A small network was trained on made-up records. Each row is its average activation on records with the value named, seen along a few directions.
Related values have similar rows: they may be neighbours, one step apart, or belong to one group.
Strong random noise was added to every row along 8 fixed directions; ignore it. To show where, here is one row again and again, with new noise each time:
[ 184   63   22  -96  237  219   -5 -311 -149 -382 -371 -146   28  171
 -114   -6  182 -332   97 -190 -112]
[-241  303 -358  -57 -142  259 -120  -57   66  280  -71  771  -54 -495
 -507 -404   93  213   56  101  128]
[-156  -29   43  -71 -205  -82  187  -26  254  -85  -85 -231  287  -18
 -176 -153  -89   49    0 -153   -1]
[-111 -215   64 -211  102 -115 -215   98  306   -4  -88   20  126   54
  102   53 -236  -78  -22    3   87]
[   1   62 -129  219  -42   94  130 -219 -337  149 -211  165  -45 -368
 -161    7  188  282 -131  122  335]
[  34  -20 -243 -325  -12  -49 -304  279  291   73  321 -130  -10   82
   10   63 -251 -147 -125  165 -507]
[ -41  158 -118  112 -341  -30  167   37   -2 -170  110 -152  -20  -90
 -191  -30  120  -28   99  -66 -147]
[ -44  377  132  197  176  -19  196 -426 -715  266   80  -69 -290    1
  -52   98  559 -141   15 -265  177]
[   3  393 -444   13 -400   21  -97  249  -72    5  565   39 -376  -86
 -231    6  154 -211  117   84 -609]
[ -29   18  -97   89 -376 -189  -59  385  215 -100  362  -80  -40 -184
   29  173  -67  130   42  200 -132]


Values of F:
f2: [ 151 -281  -68  196 -268  -61   72  327  107 -190   96  -29    8   15
  162  240 -301  261 -102  278 -108]
f10: [ 132  -84 -138  118   23  112  289 -200 -345  -59  -75 -392 -257  417
  -44   89   -4 -257 -127 -168 -308]
f6: [  21  234  219  174 -162 -102  165   76  -41 -171  210 -187   78  -98
  -46  118  288   63  157  -90   48]
f1: [ 188 -197  -64    3  235   -5  -37  -98 -238  129 -225 -161   52 -113
  166  170  -61   96 -291  195   81]
f9: [-231  -84 -250  -10 -323  -73  486 -282 -106  455  -41 -547   85  262
 -173 -500 -169 -139 -172 -308 -220]
f8: [-174  -14 -559 -227 -310    2  230   39  339  387  154   14  194  -25
 -297 -617 -442  209 -205   42 -539]
f7: [ -47  402  139   70 -182   35  367 -255 -194  552  231 -182  173 -180
 -240 -428  311  262 -115  -33   20]
f3: [ -80  125 -596  -61 -258  149   59   35 -195  260  390   -9 -276  153
 -243 -197 -197 -157 -206 -120 -590]
f4: [-287   -8   24  -59 -389 -224   99  321  512  217  322   66  192  -21
  -29 -376 -276  224  102   25 -107]
f5: [-318   75  123 -241  482   72 -285  -79  -32  594  100  598 -189  144
  103    1   -7  -58  -47 -160  280]
The values of F form 3 separate groups.
- Which other values are in the same group as f1? Give them in the order they are listed. => f6
- Which other values are in the same group as f7? Give them in the order they are listed. => f9, f8, f4

Values of C:
c1: [ 125 -171  241 -462  446  279    0  -84  478  120 -158 -187  635  218
 -121 -270 -375  423 -394   96 -201]
c9: [ 654   49   93  278  248   14 -177  237 -465 -107  410 -381 -316  -58
  710  573  290  223 -140  581 -174]
c4: [ 292  143   77  310 -217   69  109  477  122 -391  335  110  257 -553
  -63  259   65  790  -83  426   14]
c7: [  63 -201 -161 -386  196  199 -126   12  273 -101 -169 -296  418   85
 -149   -4 -379  120 -401   10 -328]
c6: [ 273  450  253 -210  567  171 -128 -133 -348  323  245  -61  123 -154
  -96  284  419  124 -279  148 -143]
c3: [-272 -426 -151 -296  -32 -270 -286  146  397   30 -179  -78  -78  233
  161   60 -441 -563   39 -157   15]
c2: [ 488  139   71 -116  192  222  147 -216  -52 -106 -196 -588  587 -287
 -245 -133  170  419 -339  323 -240]
c5: [ 232   23  -88 -180  100  207  -17 -255   73 -170 -320 -146  223   78
 -219 -349    6 -142   36   34 -261]
c8: [ -75 -503  -72  102  -39 -128  -74  139  226  -99 -283  339 -184  126
  315   70 -394    8  103  147  274]
The values of C form a ring.
- Name the neighbours of c9, in listed order. => c5, c8
- Name the neighbours of c4, in listed order. => c1, c7

Values of L:
l4: [  -3 -227   31 -131  208  472  223 -181  290 -216 -766  241  698 -155
 -321 -533 -321  441 -158  -98  264]
l5: [-151  185  565  173   13  -74  -46   17  -78  -16  165  -58  183 -200
  114  271  327  189   37 -200  607]
l8: [ -64 -264  194 -179 -148 -283  238  -39  372 -224 -199 -774  724  233
 -144   84 -240    8  -58 -192 -107]
l3: [-508    0 -308 -292  103 -336   68 -199 -156  627  306  -17 -256  493
  122 -187 -276 -364 -135 -497 -450]
l9: [ -49  649  619   80 -264   52  539  -52   43 -598  368 -317 -124  609
 -160  -92  528 -574  572 -702 -542]
l10: [-435 -489    5 -168 -556 -556  208  279  741   50  112 -629  322  356
  336 -424 -634 -138   97 -274 -114]
l6: [ 197 -713   -5  468  -65  -93  -14  183 -199  271 -180   73 -285  -39
  499  569 -329  464 -298  649  665]
l2: [-598  247 -250  262 -627 -256   19 -202  -76  161  139  628 -624  100
 -202 -580  223 -632  738 -535  259]
l7: [ 586  240  -55   50  425   72   33  -71 -573 -289  159 -719 -306   -4
  224  658  520 -234 -179  168 -379]
l1: [-363 -340  238 -358  -32  -81 -155   93  909 -124 -588  442  660 -374
 -442 -427 -466  223   14  -29  526]
The values of L form 3 separate groups.
- Which other values are in the same group as l10? Give them in the order they are listed. => l2
- Which other values are in the same group as l8? Give them in the order they are listed. => l5, l7, l1
